A small network was shown many inputs. Here are its activations along a few directions, one row for each input.
Each table varies a few parts of the input and shows all the possible inputs, shuffled.
Descriptions start from the smaller parts, as in this example, which fits no table here: one of 5 places around a ring, together with either a single point or (one of 2 separate values, together with one of 4 places along a line) or one of 11 places along a line.
Shared parts are said once, and a part with two or three values counts as separate values.

Other details of the inputs vary at random and push rows far along two fixed directions, the same in every table; ignore that.

Rows:
x1: [-29   8  26  40 -43  21   3 -47  36 -33  12   3]
x2: [ 27 -17   2   7 -30 -11 -13   2 -28  58 -15   7]
x3: [ -1 -10  30  39 -58   9 -18 -28  12  15  14 -22]
x4: [ 20 -23  -5  14 -26 -20 -19   3 -25  58 -12   1]
x5: [ 54 -10  10  -7  -8  -7 -18  23 -30  34   2 -17]
x6: [-56  37 -45 -61  95  -9  49  31  54 -67  12  21]
x7: [ 45 -20   2  33 -46  -4 -39  -1 -35  51  11 -14]
x8: [-31   9  18  27 -25  11   6 -36  43 -37  15  -2]
x9: [  2   5   6 -15  24 -11  15   7  -4  -8 -21   0]
x10: [ 20   5   7  -4  10  -4  -4  11  -4  -9 -13   2]
x11: [-26   1  15  38 -15  14  12 -40   2 -39 -25  20]
x12: [ 12  20 -22 -81  80 -38  22  65  11   2 -22 -20]
x13: [ 33  -3  -1 -10  -6  -1  -9  20 -29  54  18  -8]
x14: [ 15  -3  -3  -9  14   3  -2  19  -4 -15   2 -15]
x15: [-35  15  27  12  -9  23  25 -36  43 -53  16   2]
x16: [-23   0  -4  21  -6  26   7 -13  -3 -12  18   4]
x17: [-19 -12  24  51 -23  23  -1 -39  -6 -31 -18   1]
x18: [ -2  -5  21  28  -5  17   2 -19  -6 -32  -9   7]
x19: [ 52 -13 -20 -60  18 -34 -17  66 -30  99  -3 -24]
x20: [ -6   3 -15 -22  16   0  12   7   3  11  -4  18]
x21: [-50  46 -13 -81  88  -5  55  32  84 -85  15 -11]
x22: [-60   7  21  -3 -15  19  10 -41  38 -64  21   4]
x23: [ 13 -12  -4  23 -27   6 -19   3 -25  44  17 -10]
x24: [-29  -4  13  38  -2  14   5 -31   8 -45 -17   4]
x25: [ 75   2  -9 -54  15 -27 -19  63 -38  85  15 -27]
x26: [-17  -4  10  42 -19  36  10 -41  -2 -49  13  14]
x27: [-22  14   2 -59  19 -21   0  14  34 -15  22 -15]
x28: [ 54  -9 -27 -57  20 -47 -22  63 -25 101  -2 -17]
x29: [-50  44 -46 -64 101  -5  48  35  54 -73  19  16]
x30: [ 19 -10  10  43 -45  22 -16 -26 -21   3   8   6]
x31: [-18  10   1  29 -14  31   8 -30   3 -38  12  19]
x32: [ 33 -19   6  23 -26   0 -26   6 -24  20   2 -20]
x33: [-24  -9  13  53 -25   6  -1 -42  -4 -25 -22  11]
x34: [-30 -12  -2  43 -31  22   2 -41  -2  -7  -3  27]
x35: [-21  -6  29  48 -16  25   9 -47  -3 -43 -16  13]
x36: [ 20  23 -39 -83  83 -28  15  74  19  -9  11 -21]
x37: [ -6  -5  -7 -14  11   5  13   2  -6  14   0  12]
x38: [ 32 -14  11  27 -22 -11 -30   3 -22  25 -10 -10]
x39: [ 22  23 -35 -86  81 -22  18  73  15  -9  11 -22]
x40: [ 68   2  -8 -54  21 -55 -22  65 -30  86 -26 -25]
x41: [ 54  -5 -20 -58  19 -33 -16  72 -30  98  10 -28]
x42: [-62  27 -45 -67  99  -4  54  30  53 -70   0  16]
x43: [ 14   7 -14  -7   9   0  -3  12   0  -8   8   1]
x44: [ 77   2   4 -49  18 -44 -24  60 -31  81 -21 -24]
x45: [  4 -20  -8   5 -10 -12  -7   7 -16  36 -12  -3]
x46: [ 42 -12  10  -3  -5 -11 -24  28 -26  34 -10 -24]
x47: [-24  -5   9  36   0  17   1 -22   8 -52  -9   3]
x48: [   4   35  -14 -116   60  -47    5   56   42    3   19  -14]
x49: [ 26 -17   2 -10  -9 -14  -4  13 -27  54 -11   0]
x50: [-44  42 -39 -73 103   6  53  39  50 -88  15   4]
x51: [-24  12  28  25 -32  22  11 -40  36 -36  12   4]
x52: [ -5  -3 -14  -9   8 -11   7   6   1  11 -14  14]
x53: [-29   0  33  18 -54  15 -11 -53  16 -24  19  11]
x54: [ 22  -9  -6  13 -30  -6 -20   8 -25  61   8   3]
x55: [ 34  -8  -4  16 -28  -5 -29   8 -27  46  14 -11]
x56: [ 30 -12  -3  15 -28   1 -26  11 -30  46  14 -19]
x57: [ 38 -11   7  22 -29  -1 -26   2 -23  21  -1  -7]
x58: [-45   7  -3  16   9  28  30 -27  13 -43  13  26]
x59: [ 44 -21  19  35 -39 -18 -38  -4 -35  57 -19 -15]
x60: [ -9   2  13  30  -6   5  -1 -24   3 -26 -20  10]
x61: [ -3 -19  16  48 -37   2 -13 -27 -21   9 -22  -5]
x62: [ 38 -11   7  27 -49   7 -28  -2 -40  68  14  -1]
x63: [-51  10  27  -5 -15  18  14 -47  35 -61  23  12]
x64: [ 17 -19   1  20 -25 -16 -18  -7 -21  44 -21  -3]
x65: [-20  -3  16  54 -20  23  -3 -39   5 -51 -12  17]
x66: [-36 -13  -1  49 -30  25   2 -33  -3 -10  12  12]
x67: [  6  13 -33 -80  78 -39  20  61  15  11 -20 -14]
x68: [-16   1   3  48 -33  30  -5 -37  -5 -24  12  15]
x69: [-31  36 -35 -62 101  -9  41  36  55 -97   4   7]
x70: [ -8   1   9  33 -14  27   5 -28   4 -52   0  14]
x71: [-32  -8   6  46 -24  17   8 -48   3 -28 -22  24]
x72: [ 24 -16  27   0 -65 -23 -47 -13 -12  61  21 -19]
x73: [-37 -15   8  41 -19  23  12 -43   0 -30 -19  11]
x74: [ 23 -19  13  13 -24  -5  -8  -9 -29  44 -20  -2]
x75: [-43  12  -9  15   5  25  25 -25  18 -42   9  32]
x76: [ 17   2 -10   5 -13   0 -13  10 -17  38  15   2]
x77: [-29 -15  -2  22 -10  14  12 -21  -1 -13 -11  12]
x78: [-30  -4   7  33 -15  19  16 -42   4 -31 -23  25]
Each input here is: one of 6 places around a ring, together with either one of 2 separate values or one of 11 places around a ring.
Changing only the place on the ring of 6 turns x42 into x19. The same change can be made to x24. Which row results?
> x17
Changing only the place on the ring of 6 turns x72 into x53. The same change can be made to x55. Which row results?
> x31
Which other rows does x75 become when the place on the ring of 11 takes its other values? List them by row number.
> x2, x10, x11, x20, x30, x31, x44, x62, x70, x78
Which other rows does x15 become when the choice among 2 separate values takes its other values? List them by row number.
> x63
Which other rows does x72 become when the choice among 2 separate values takes its other values? List them by row number.
> x8
A walk changes only the place on the ring of 6. It starts at x10 and steps to x18. List the rest of the walk in order.
> x46, x47, x38, x65

Rows:
x79: [ 51  -4   8 -12 -34  -8 -24  16 -23  58  13 -14]
x80: [ -8  25  -8 -24  42 -20   7  11  35 -52 -15   5]
x81: [ 10  -3  -7 -18  -4 -14  -9  19   0  31   5 -13]
x82: [-16   8 -30 -26  60  -1  19  27  -1 -37 -16  13]
x83: [ 19  -4  11   0 -22   5 -14  -2  -6  22  12  -2]
x84: [ 3  5  5 -9 -3 -2 -4  8  0 11 12 -4]
x85: [-19  -6   8  27 -24  13  -7 -27   5  -5   8   1]
x86: [ 25  -1   9  -8 -19  -2  -9   8  -8  25  16  -4]
x87: [ -5  11 -37  -9  65   2  26  32   7 -36  -9   4]
x88: [  2 -16  -1   5 -24  -8 -13  -1  -3  30   3 -12]
x89: [ 46 -12  -1   1 -10 -18  -8  23 -40  83 -31   1]
x90: [-23  18 -11 -39  44  -8  19  17  28 -26  11   1]
x91: [ -50  -25   59  117  -77   58    1 -105    4  -87  -18    8]
x92: [ 29  -9  18  20 -46   2 -27 -12 -27  49  12 -13]
x93: [-21  23 -11 -39  40  -9  22  19  25 -29  12   0]
x94: [  3 -12   1   5 -22  -6 -14   0  -3  28   5  -8]
x95: [-46   0 -14   9  33  15  34 -29   8 -65 -21  37]
What is each input in this table made of?
> either one of 2 separate values or one of 4 places along a line or one of 11 places along a line

Rows:
x96: [-62   4 -14  15  33  19  35 -23  31 -78   1  16]
x97: [-19  -1  21  28 -26   5   1 -34  13 -25 -12   0]
x98: [  6  22 -31 -63  61 -21  20  39   7   3  -5  14]
x99: [ 29  -2 -26 -27  22 -19  -8  42 -23  40   0 -13]
x100: [ 11  17 -22 -60  57 -35   5  53  27 -12  -3 -13]
x101: [-43  16  11  -2  25  29  35 -29  32 -89  -4  16]
x102: [-10 -12  17  60 -36  25 -17 -35 -11 -25   2  -1]
x103: [ -7 -21  22  69 -48  28 -17 -47 -15 -24   5  -4]
x104: [ 37 -22  31  19 -48  -9 -29  -5 -22  56 -15 -29]
x105: [ 46  -4  20  -9 -19 -11 -23  15 -26  44  -3 -11]
x106: [ 48   2   9  -1 -20  -8 -18  19 -22  39   6 -15]
x107: [-62  12 -10   7  24  14  38 -26  34 -64 -12  22]
x108: [-64   6  -6   3  31  27  43 -29  26 -71 -11  24]
x109: [ 37  -3  -8   1 -12  -4  -9  21 -30  53   4  -4]
x110: [-53  19  -8  13  26   9  19 -26  42 -88  -2  16]
x111: [ 26 -12  -2  -9 -14 -17 -12  16 -33  62 -11  -3]
x112: [ -8  13   8   6  14  17  18 -10  17 -47  11   3]
x113: [ 41  -7  14   1 -29 -23 -31   4 -25  55 -11  -7]
x114: [-40  19  -4 -15  -9   9   5 -22  39 -25  41   9]
x115: [ -3  26 -33 -37  55  -6  24  29  15 -13   5  15]
x116: [ 35 -19  16  27 -48 -14 -36   2 -29  46  -3 -24]
x117: [-39  20   3 -15  30   5  28 -14  31 -68  -8  14]
x118: [ 36 -14   3  -9 -11  -8  -9  14 -35  55  -1  -3]
x119: [ 35  17  -2 -59  32 -25   3  42  -1  14  -4 -10]
x120: [ 32  -5 -29 -26  22 -20 -12  43 -16  40  -1  -7]
x121: [-15 -23  19  56 -49  38   1 -49 -25  -4  -7  16]
x122: [ -9 -28  28  85 -67  40 -21 -58 -21 -21  -1  -6]
x123: [ 32 -18 -11   3  -4  -7 -17  21 -33  47   4 -15]
x124: [ -4  16 -22 -62  63 -28  20  48  18  11 -11  -6]
x125: [ 21  -2   3 -25 -39 -13 -27  12   4  59  40 -15]
x126: [ 41 -14   6  32 -41  -7 -42  -3 -32  44   0 -13]
x127: [-49  18 -20  15  29  30  38 -22  32 -76   6  36]
x128: [-13  10 -17 -50  57 -14  28  26  11 -10  -6   6]
x129: [ 40 -19   7  30 -37   7 -17   1 -40  60   9  -6]
x130: [  7  28 -10 -51  47 -16  14  22  20 -26  -4   9]
x131: [ 16  18 -27 -58  61 -25   4  52  19 -17   1 -11]
x132: [-16  19 -27 -43  52 -23  21  24  25  -6 -12   8]
x133: [-50  12 -23  -3  36   7  30  -4  26 -59  -3  14]
x134: [ 26 -19  -3  12 -17 -14 -24  20 -30  59  -3 -14]
x135: [ -8  12 -32 -38  63  -7  16  40   7 -14   1  -1]
x136: [ 27  10 -21 -47  42  -7  14  50  -7  28   3 -11]
x137: [  8  15  -6 -72  17 -21   0  37  24  32  45 -23]
x138: [-25 -27  24  79 -63  31 -11 -60 -28   7 -10  21]
x139: [ -3  15  -1 -55  49 -13  20  28  20 -22 -11 -10]
x140: [-24 -15  -4  58 -35  14 -10 -38  -8  -7  -4  16]
x141: [ 26   9   3 -57  37 -37   3  41  15  22  -8 -26]
x142: [-16 -14  22  58 -40  16 -17 -35  -3 -21  -2  -3]
x143: [ 27  -9  -7  -7 -10 -20 -17  12 -29  63 -11   4]
x144: [-51  17  10   1  27  16  28 -26  34 -80  -8  18]
x145: [ 28 -27  -5  29 -40 -11 -31   5 -29  58  -5  -6]
x146: [-57  14 -29  18  35  23  27 -25  26 -77   1  30]
x147: [ 40  18 -12 -48  36 -21   0  48   8  13   6  -9]
x148: [-12  -1  14  17 -16  -2  -2 -23  21 -21 -12   4]
x149: [-38  25   4  10  29  28  29 -19  34 -85   8  17]
x150: [ 34   4   9 -38  14 -34 -14  38   0  44 -12 -26]
x151: [-16 -24  24  78 -65  38  -9 -60 -31   2  -4  25]
x152: [-70  19   3 -16   6  32  30 -31  56 -70  40   6]
x153: [ 48  -4  13  -2 -17   0 -17  20 -21  38   4 -23]
x154: [ -9   1   2  25  -9  12  -4 -16   0 -34   1  -3]
x155: [ 27 -24  -3   8 -19  -9 -20  18 -30  56  -6 -22]
x156: [ 43 -16  25  -1 -28 -18 -24   7 -28  54  -6 -19]
x157: [ -1  13 -11 -47  54 -23  12  37  24 -26   2 -19]
x158: [ -1  12   6  26 -11  14  -1 -21   7 -27   6  12]
x159: [-18 -26   5  68 -42  38  -7 -43 -23 -11  -1   4]
x160: [ 35 -18   8  18 -44  -2 -20  -3 -45  63  -5   2]
x161: [ -2  -1  23  14 -12  14   6 -25   1 -29   1   6]
x162: [-13  -9   9  60 -34  35   1 -34 -17  -6   7  18]
x163: [ 25 -18   3  -8 -13 -14 -11  17 -20  63 -15 -19]
x164: [-23  27  -9 -67  31  -9  11  27  42  -7  43  -9]
x165: [-14 -23  26  64 -53  24 -16 -44  -8 -19  -5 -10]
x166: [ 36  -2   5 -28   0 -27 -17  24  -8  37 -10  -8]
x167: [-17  -8   0  30 -20  20   6 -32  -6 -15  -5  30]
x168: [-30  -5  22  38 -75  26 -14 -52   9   2  41   2]
x169: [ 36  -2  11  -6 -20 -30 -27  10  -7  52 -13 -16]
x170: [ 15   3 -15 -53  41 -31  11  43   4  36  -9 -15]
x171: [-27 -11   1  35 -22  10   5 -32   8 -10 -12  18]
x172: [  0 -10  25  45 -48  20 -11 -45  -5 -21  -4  18]
x173: [-13  12 -25 -48  52 -17  23  27  16  -9 -11  16]
Changing only one part turns x126 into x154. The same change can be made to x130. Which row results?
> x119
Changing only one part turns x139 into x166. The same change can be made to x136. Which row results?
> x127
What is each input in this table made of?
> one of 6 places along a line, together with either a single point or (one of 2 separate values, together with one of 6 places around a ring)
A walk changes only the place on the line of 6. It starts at x110 and steps to x100. List the rest of the walk in order.
> x116, x142, x157, x165
Which other rows does x170 become when the choice among 2 separate values takes its other values? List them by row number.
> x141
Which other rows does x132 become when the choice among 2 separate values takes its other values? List them by row number.
> x169
